A small network was shown many inputs. Here are its activations along a few directions, one row for each input.
Each table varies a few parts of the input and shows all the possible inputs, shuffled.
Descriptions start from the smaller parts, as in this example, which fits no table here: one of 2 separate values, together with either a single point or one of 9 places around a ring or (one of 4 places along a line, together with one of 8 places around a ring).
Shared parts are said once, and a part with two or three values counts as separate values.
In the rows, 128 means zero.

Other details of the inputs vary at random and push rows far along two fixed directions, the same in every table; ignore that.
These rows show it; all are for the same input, with only those details redrawn:
[122 172  90 193 169  82 205 111 151  93 197 120]
[ 76 101 123 145 111  84  53 125 111 156  53 150]
[120 155 100 160 151 107 170 123 134 113 158 117]
[ 77 103 122 145 111  84  52 125 112 155  54 150]
[125 163  97 168 160 102 187 120 141 105 177 115]
[110 147 101 174 150  86 158 117 139 115 150 130]
[ 67 109 118 180 117  48  61 111 129 145  68 164]
[ 77 102 123 144 110  83  52 125 112 157  53 150]

Table:
row 1: [126  72 182 117 131  96  49  80 204 166  56 173]
row 2: [132 161  93  86 150 166 190 140 113 117 164 106]
row 3: [208 102 156  32 110 211 119 142 150 139  30  94]
row 4: [123 138 115  45 131 203 157 145 105 147 147  89]
row 5: [ 96 150  83 169 120  53 145 122 149  90 121 146]
row 6: [185 173  91 116 127 152 187 145 111  94 171  80]
row 7: [133 149 103 174 138  85 150 104 131 126 165 137]
row 8: [119 104 125 157  77  90  41 135 109 125  52 152]
row 9: [105  97 137 157  95 100  41 116 104 153  67 167]
row 10: [158 145 116 105 139 172 176 122 112 145 194  87]
row 11: [119 140 161 150 140 111 161 136 153 100 198 162]
row 12: [157 126 156 115 135 190 172 137 109 122 180 105]
row 13: [ 99 136 115 170 146  92 155 109 148 130 167 120]
row 14: [142 141 128 158 141 124 134 113 142 115 207 132]
row 15: [115  96 147 155  80  93  52 146 106 113  45 158]
row 16: [166 138 151  69  97 197 151 191  90  97 105 112]
row 17: [121 152 100 158 153 108 171 124 135 115 158 118]
row 18: [183  81 182  26 129 229 118 115 158 182  63 102]
row 19: [127 131 128 186 131 106 145  97 142 126 184 137]
row 20: [134 131 138 187 139 100 156 118 131 101 158 156]
row 21: [148 127 165  71 118 199 150 170  89 124 120 132]
row 22: [107 112 156 191 133  74 101 110 152 112 165 173]
row 23: [170 125 145 160 163 102 180  74 210 122 120 153]
row 24: [128 109 137  30 122 207  73 164  90 166 110  85]
row 25: [125 126 106 114 106 126  99 157 105 119  74 105]
row 26: [125 151 114  55 145 177 151 142 124 128 181 102]
row 27: [131 131 167 115 125 165 179 145 124 120 170 137]
row 28: [149 112 137  32 110 206  68 150  82 174 124  93]
What is each input in this table made of? -> one of 4 places along a line, together with either a single point or one of 6 places along a line
The inputs of row 15 and row 20 match in every part but the place on the line of 4. If row 25 is changed in the same way as row 15 into row 20, which row does it become? -> row 17
Change only the place on the line of 6 in row 12. List by row number the other rows that result. -> row 4, row 10, row 13, row 19, row 27

Table:
row 29: [112 107 147 114 100 101  79 129 154 136  49 145]
row 30: [128 110 138 104 116 103  66 118 142 148  55 157]
row 31: [119 135 129 157 140 117 143 154 122  90 161 131]
row 32: [104  86 158 115 110 125  47 119 139 170  98 149]
row 33: [131 139 134 147 128 125 174 120 158 107 132 143]
row 34: [135 149 122 144 134 118 128 134 120 107 179 145]
row 35: [117 100 142 121 128 101  93 138 149 128  48 143]
row 36: [123 142 153 155 128 109 178 123 154 112 157 146]
row 37: [125 129 151 148 147 114 175 136 142 112 140 145]
row 38: [118 147 131 153 117 120 140 145 129  94 172 132]
row 39: [113 123 124 155 116  98 107 117 129 111 163 144]
row 40: [175 133 108  60 112 186 133 146 101 122 121  77]
row 41: [128 152 113 163 113 120 163 134 126  96 140 131]
row 42: [ 68 150  97 118 157 109 146 129 129 131 179 122]
row 43: [114 150  82  37 144 176 144 155 106 151 116  71]
row 44: [119  93 136 108 105  98  66 106 152 148  57 145]
row 45: [144 154 104 156 130 116 153 123 119 109 148 144]
row 46: [138 141 104 171 145 126 146 111 120 123 145 112]
row 47: [160 117 154  71 126 197 144 137 115 164 142 100]
row 48: [130 130 104 165 136  93 100 112 134 131 111 109]
row 49: [122 150 134 158 111 112 160 141 116 105 156 133]
row 50: [154 119 140  75 139 201 163 159 116 123  97 111]
row 51: [139 158 107 157 120  98 160 136 146  87 142 114]
row 52: [ 79 158  77 130 155 110 173 120 129 133 149 121]
row 53: [125 132 112 160 129  86 125 144 133  97  97 127]
row 54: [115  88 141 127 107 121  72 105 137 171  68 149]
row 55: [152 144  94 164 134  98 147 116 150 120 160 106]
row 56: [155 159  99 143 132 102 144 127 133 105 144 128]
row 57: [153 132 121  91 126 196 155 172  84 110 106  97]
row 58: [152 118 151  69 151 209 117 138 118 151 144  91]
row 59: [154 133 128  93 144 200 119 148  92 134 164  79]
row 60: [106 127 136 175 125  88 136 145 110 106 122 147]
row 61: [131 141 122 162 120 102 161 113 120 110 176 134]
row 62: [124 122 108 171 114 104 114 112 126 140 124 135]
row 63: [119 124 108 166 108  94 123 103 125 115 122 147]
row 64: [103  98 144 144 111 114  53 124  87 165  79 131]
row 65: [178 121 129  60 132 192 135 135 139 153 118  80]
row 66: [ 98  85 159 106 105 120  54 115 136 150  93 160]
row 67: [139 130 124 158 158 131 156  96 152 132 138 122]
row 68: [ 70 158  97 137 154  90 175 123 124 136 174 128]
row 69: [157 123 129  79 120 201 110 156  95 146 162  88]
row 70: [138 152 124 151 127 109 150 130 108 118 163 146]
row 71: [120 127 148 145 156 120 158 140 156  99 159 143]
row 72: [156 131 151  54 137 201 124 147 114 136 147 123]
row 73: [138 126 123 139 134 126 166  97 156 116 142 141]
row 74: [138 142 146 138 142 114 161 115 140 126 158 157]
row 75: [173 127 130  69 152 193 135 129 132 147 111  71]
row 76: [103  91 163 134 124 115  68 108 122 173  78 144]
row 77: [109  96 142 139  93 111  59 129  96 170  91 140]
row 78: [145 144 124 141 144 121 163 108 150 119 141 156]
row 79: [ 93  98 169 114 100 125  65 139 138 140  86 159]
row 80: [116 112 150 140 120 100 132 100 143 135 133 155]
What is each input in this table made of? -> one of 4 places along a line, together with either a single point or (one of 2 separate values, together with one of 6 places along a line)
The inputs of row 32 and row 54 match in every part but the place on the line of 4. If row 31 is changed in the same way as row 32 into row 54, which row does it become? -> row 57
The inputs of row 44 and row 66 match in every part but the place on the line of 4. If row 56 is changed in the same way as row 44 into row 66, which row does it become? -> row 34

Table:
row 81: [150 109 131  38 113 173  78 144 127 149  51  98]
row 82: [147 157 102 147 172 115 209 110 183  96 167 111]
row 83: [127 116 115 162 140  95 115 102 160 135  89 130]
row 84: [116 108 156 154 113  90 102 134 152 117  73 161]
row 85: [134 133 108 158 143 100 152  97 164 127 114 135]
row 86: [117  95 162  52 107 210  71 144  93 167  90 127]
row 87: [153 152 102 134 142 102 164 108 178 109 140 121]
row 88: [173 161  96  54 143 220 166 175  60 129 154  81]
row 89: [149 164  97 113 148 166 194 142  94 117 182  66]
row 90: [121 147 104 103 145 139 122 164  92 117 130 120]
row 91: [129 164 103 173 131 109 154 136 125 108 158 102]
row 92: [141 148 115 160 176 129 185 100 160 125 215 109]
row 93: [137 111 155  41 129 208 126 150  98 173 128 108]
row 94: [109  82 149  62  91 149   7 118 104 195  53 137]
row 95: [174 136 129 167 128 110 162 124 149  87 146 128]
row 96: [155 136 160  79 132 206 163 158 118 132 177 112]
row 97: [154  92 160  51  89 177  71 163 101 129  44 124]
row 98: [154 155 134 151 143 128 196 124 152  91 233 136]
row 99: [ 98 113 131 130 121  87  71 100 156 155 123 153]
row 100: [119 141 116 115  98 141  99 148  92 141  93 112]
row 101: [128 128 141 157 158 116 163 107 140 140 182 126]
row 102: [ 92 106 134 144 128 100  80  94 142 168 114 155]
row 103: [137 121 146 169 111  98 128 122 146 120  92 160]
row 104: [143 121 113 153 130  85 104 101 163 128  95 124]
row 105: [116 119 141 173 144 117 125 101 139 129 162 143]
row 106: [118 129 126  53  87 191  72 179  75 156  61  98]
row 107: [150 141 106 148 132  90 140  96 167 121 118 130]
row 108: [111 112 158 146 118  93  97 123 139 117 148 164]
row 109: [149 130 132 154 114  96 144 127 154  94 122 154]
row 110: [108 101 142  43  77 191  42 178  49 154  43 120]
row 111: [121 111 107  42  91 206  97 181  67 152  98  89]
row 112: [127 108 154 165 115  97  91 117 131 126 148 153]
row 113: [103 124 104 162 130  84  72 141  94 135  98 146]
row 114: [108 111 117 141 127  91 101 108 165 142  68 151]
row 115: [103 134 119 163 108  90 110 126  98 111 121 149]
row 116: [118 117 128 150 134  90  85  93 152 148 142 132]
row 117: [129 113 132 173 129 106 116 106 146 116  89 143]
row 118: [184 164 122  93 174 179 251 140 147  97 182  82]
row 119: [112 157 115 152 135 106 159 139 116  82 167 128]
row 120: [ 76 112 104 143 106  88  91 142 113 125 112 136]
row 121: [156 136 156 109 130 182 162 142 117 133 179 121]
row 122: [158 132 132 164 112  95 146 117 146  97 123 153]
row 123: [173 105 160  81 108 197 106 166 103 140  68 103]
row 124: [ 81 101 155 146 128 106  80 108 138 137 115 166]
row 125: [ 89 146 104 149 135  83 142 127 118 117 141 120]
row 126: [127 186  98 160 147 111 196 142 141  84 190 103]
row 127: [180 150 159  52 153 243 202 173 112 117 211  80]
row 128: [112 126 139 166 136 117 133  96 137 131 161 157]
row 129: [151 143 137 157 132 118 177 134 162  99 137 142]
row 130: [147 132 134  51 141 184 122 135 131 145 158  92]
row 131: [136 139 126 151 149 121 175 115 162  89 135 134]
row 132: [ 81  99 158 135 133  88  92 112 138 157 114 160]
row 133: [169 173  95  61 141 221 215 157  71 124 184  52]
row 134: [ 95 117 128 138 140 107 109 103 155 154 140 148]
row 135: [ 93 101 154 145 122  93  93 101 127 169 112 163]
row 136: [136 131 125 168 131 111 153 102 149 109 112 149]
row 137: [175 151 124  88 153 178 220 139 139 118 150  96]
row 138: [140 141 120 155 141 123 178 112 161  96 135 140]
row 139: [ 89 105 102 165 103  88  79 135 104 135 107 129]
row 140: [131 132 107  51 121 189  91 182  62 148  92 112]
row 141: [ 84 111  99 157  94  89  86 130 102 138 105 142]
row 142: [ 97 117 125 168 106  87  78 132  95 117 102 142]
row 143: [ 81 104 139 133 139  96  80 106 152 157 117 151]
row 144: [146 138 143 154 125 118 151 115 135 111 191 149]
row 145: [126 121 158 173 133 112 126 124 140 131 166 144]
row 146: [126 119 134 154 127  90 138 105 143 139  85 151]
row 147: [152 134 126 160 152 108 182 112 152 118 135 118]
row 148: [ 82 136 102 148 118  83 116 125 111 134 115 133]
The inputs of row 113 and row 88 match in every part but one. If row 117 is changed in the same way as row 113 into row 88, which row does it become? -> row 136
What is each input in this table made of? -> one of 4 places along a line, together with either one of 5 separate values or (one of 2 separate values, together with one of 6 places along a line)
Change only the choice among 5 separate values in row 88. List by row number the other rows that result. -> row 100, row 115, row 133, row 141
Change only the place on the line of 6 in row 116. List by row number the other rows that result. -> row 92, row 101, row 105, row 112, row 145
Start at row 130 and move only the place on the line of 6, one step at a time. The first step leads to row 143. Which rows follow, in order? -> row 132, row 124, row 127, row 108
